M =
[[143 102 139 114 148 137 143]
 [126 136 139 113 123 112  98]
 [143 115 145 130 110 120 134]
 [138 126 143 126 135 146 132]
 [119 110 120 116 121 131 133]]
Report the entry in the bottom-right corner.
A: 133
The entry directly above the centre entry is 113
The entry in the top-left corner is 143
The smallest entry in the last column is 98
The centre entry -> 130
The bottom-left entry -> 119
Report the third largest entry.
A: 145
The entry just right of 113: 123
The entry directly below the smallest entry: 134
Report the second entry from the end, reading row by row.
A: 131
Report the top-right entry.
A: 143
The third entry from the end, reading row by row is 121
The entry just left of the largest entry: 114

[[121 118 122 121 134 124 125 131 127 118 124 116 117 126 124]
 [120 117 119 120 130 126 125 137 126 117 118 124 125 123 125]
 [132 125 130 132 139 132 129 118 130 126 127 124 122 132 128]
 [133 127 125 132 131 137 121 107 129 136 120 107 110 135 128]
 [129 132 143 129 119 125 142 133 144 125 138 124 128 127 130]]
The entry just right of the centre entry is 130
The third entry, reading row by row -> 122
What is the top-left entry?
Answer: 121
What is the smallest entry in the first row?
Answer: 116
What is the entry directly below 110?
Answer: 128
What is the entry in the bottom-left corner?
Answer: 129
What is the entry just left of the centre entry?
Answer: 129
The entry directly above the largest entry -> 129
What is the entry just right of the largest entry?
Answer: 125
What is the top entry of the column that holds the largest entry?
Answer: 127
What is the entry in the top-right corner?
Answer: 124
What is the fourth entry in reading order?
Answer: 121
The second entry in reading order -> 118
What is the second entry on the main diagonal?
Answer: 117
What is the entry directly below the centre entry?
Answer: 107
The largest entry in the last column: 130
The 2nd-last entry, reading row by row: 127
What is the entry directly above the centre entry?
Answer: 137
The entry just left of 110 -> 107
The entry directly above 110 -> 122
What is the smallest entry in the last row?
Answer: 119
What is the entry just right of 136?
Answer: 120
What is the centre entry?
Answer: 118
What is the bottom entry of the column that holds the largest entry?
Answer: 144
What is the 5th entry in reading order?
Answer: 134

a =
array([[117, 104, 119, 115, 136, 120],
       [126, 105, 119, 105, 132, 117],
       [115, 107, 119, 121, 137, 120],
       [130, 108, 121, 102, 135, 118],
       [127, 102, 118, 106, 130, 115],
       [129, 105, 121, 106, 125, 118],
       [114, 111, 121, 120, 138, 124],
       [130, 102, 116, 102, 134, 111],
       [116, 100, 117, 116, 131, 117],
       [116, 100, 117, 110, 134, 117]])
Indices start at 0.
The entry directly above 132: 136
The entry in row 0 and column 1?
A: 104
The entry in row 1 and column 0: 126
The entry in row 0 and column 2: 119
The entry directly below 129?
A: 114
The entry in the top-right corner is 120
The entry in the bottom-right corner: 117
The entry in the bottom-left corner?
A: 116
The entry at row 2, column 0?
A: 115
The entry at row 1, column 1: 105
The entry at row 0, column 0 -> 117
The entry directly below the largest entry?
A: 134
The entry just right of 125 is 118
The entry directly below 135?
A: 130
The entry directly above 108?
A: 107

Read these off the array that follows. Indices start at 0.
1) Read off the entry just right of the largest entry.
2) Read off the entry at row 1, column 2.
3) Read off the entry just left of the smallest entry.
4) Read off the entry in row 0 and column 1.
5) Read off the entry in row 0 and column 2.
6) Read off the maximum.
7) Read off the bottom-right entry.
8) Read off the entry in the top-left corner.
[[136 140 117 129 121 133 124 129 125 137 104 108 128 117]
 [134 127 136 130 133 133 130 128 122 131 144 129 119 131]
 [128 121 133 125 133 133 132 136 131 127 134 125 134 133]]
1) 129
2) 136
3) 137
4) 140
5) 117
6) 144
7) 133
8) 136

Read these off the matrix that follows.
1) Find the entry in the bottom-left corner.
2) Find the first entry on the diagonal from the top-right corner.
3) Find the 2nd entry on the main diagonal.
4) Find the 4th-last entry, reading row by row.
5) Find the second entry on the diagonal from the top-right corner.
6) Find the 1st entry in reading order.
7) Find the third entry on the main diagonal.
8) Find the smallest entry in the first row.
[[121 124 134 128 123 130 122 132 124 136 104 128 126]
 [122 121 132 128 120 132 120 133 123 135 109 126 125]
 [119 123 132 129 121 131 121 132 123 136 105 127 126]
 [126 126 130 127 125 127 122 127 127 129 117 124 130]
 [120 114 136 121 127 127 121 121 124 125 125 138 119]
 [121 118 135 122 126 124 119 123 123 125 119 137 120]
 [124 115 133 121 127 126 120 121 121 126 119 135 119]
 [127 117 134 121 128 125 118 123 121 128 122 134 119]
 [122 113 136 120 127 127 121 120 122 125 124 137 119]
 [123 121 134 128 122 133 122 132 122 135 112 126 125]
 [120 119 135 123 126 123 119 122 125 125 119 138 120]
 [123 119 137 122 126 122 117 124 124 130 122 136 118]]
1) 123
2) 126
3) 121
4) 130
5) 126
6) 121
7) 132
8) 104

[106 128 111 121 109 113 106]
Which number is the 2nd entry from the left? 128
The third entry from the left: 111
The last entry is 106

m =
[[133 127 107 108 124 126 152 118 122 121 132]
 [134 123 113 132 112 105 129 119 122 115 110]
 [114 110 130 123 127 126 109 113 140 132 149]
 [104 143 106 118 127 122 126 126 115 132 134]
 [150 141 125 117 145 106 134 134 125 133 123]
 [137 135 101 129 127 135 127 119 123 153 115]
 [113 140 131 140 138 132 138 140 113 152 135]]
The 2nd entry on the main diagonal: 123
The entry at the centre: 122
Which number is the entry just right of the smallest entry? 129
Which number is the entry just right of 114? 110
Which number is the top-right entry? 132
The fourth-last entry, reading row by row is 140
The fifth entry, reading row by row: 124
Which number is the top entry of the column that holds the smallest entry? 107
The largest entry in the last column: 149
Which number is the first entry in reading order? 133
Which number is the bottom entry of the column that holds the smallest entry? 131
The entry in the bottom-right corner is 135
Which number is the largest entry in the last row? 152
The second entry on the diagonal from the top-right corner: 115
The 5th-last entry, reading row by row: 138
The 3rd entry on the main diagonal -> 130
The entry just left of the smallest entry -> 135
Which number is the top entry of the column that holds the largest entry? 121
The largest entry: 153
Which number is the entry just left of the largest entry? 123
The first entry in the row that holds the largest entry is 137
Which number is the 4th entry, reading row by row? 108
The second entry, reading row by row -> 127
Which number is the entry directly above 104? 114
Which number is the entry directly below the centre entry? 106
The entry in the bottom-left corner is 113

Questions about the array below. Counting starts at 0.
1) Find the entry at row 2, column 1.
2) Find the top-right entry.
3) Find the entry in the top-left corner.
4) Find the entry directly above the largest entry.
5) Find the entry in row 0 and column 2.
6) Find the entry directly below 136.
7) Find the entry directly below the smallest entry.
8) Find the entry at row 2, column 2.
[[132 106 128 129 132 124]
 [130 126 125 131 121 132]
 [128 115 127 142 133 125]
 [125 135 130 124 125 135]
 [128 121 130 128 132 132]
 [130 134 124 130 127 124]
 [129 143 123 130 129 122]
 [128 138 127 126 135 127]
 [129 127 125 130 126 136]
 [127 122 132 130 132 131]]
1) 115
2) 124
3) 132
4) 134
5) 128
6) 131
7) 126
8) 127
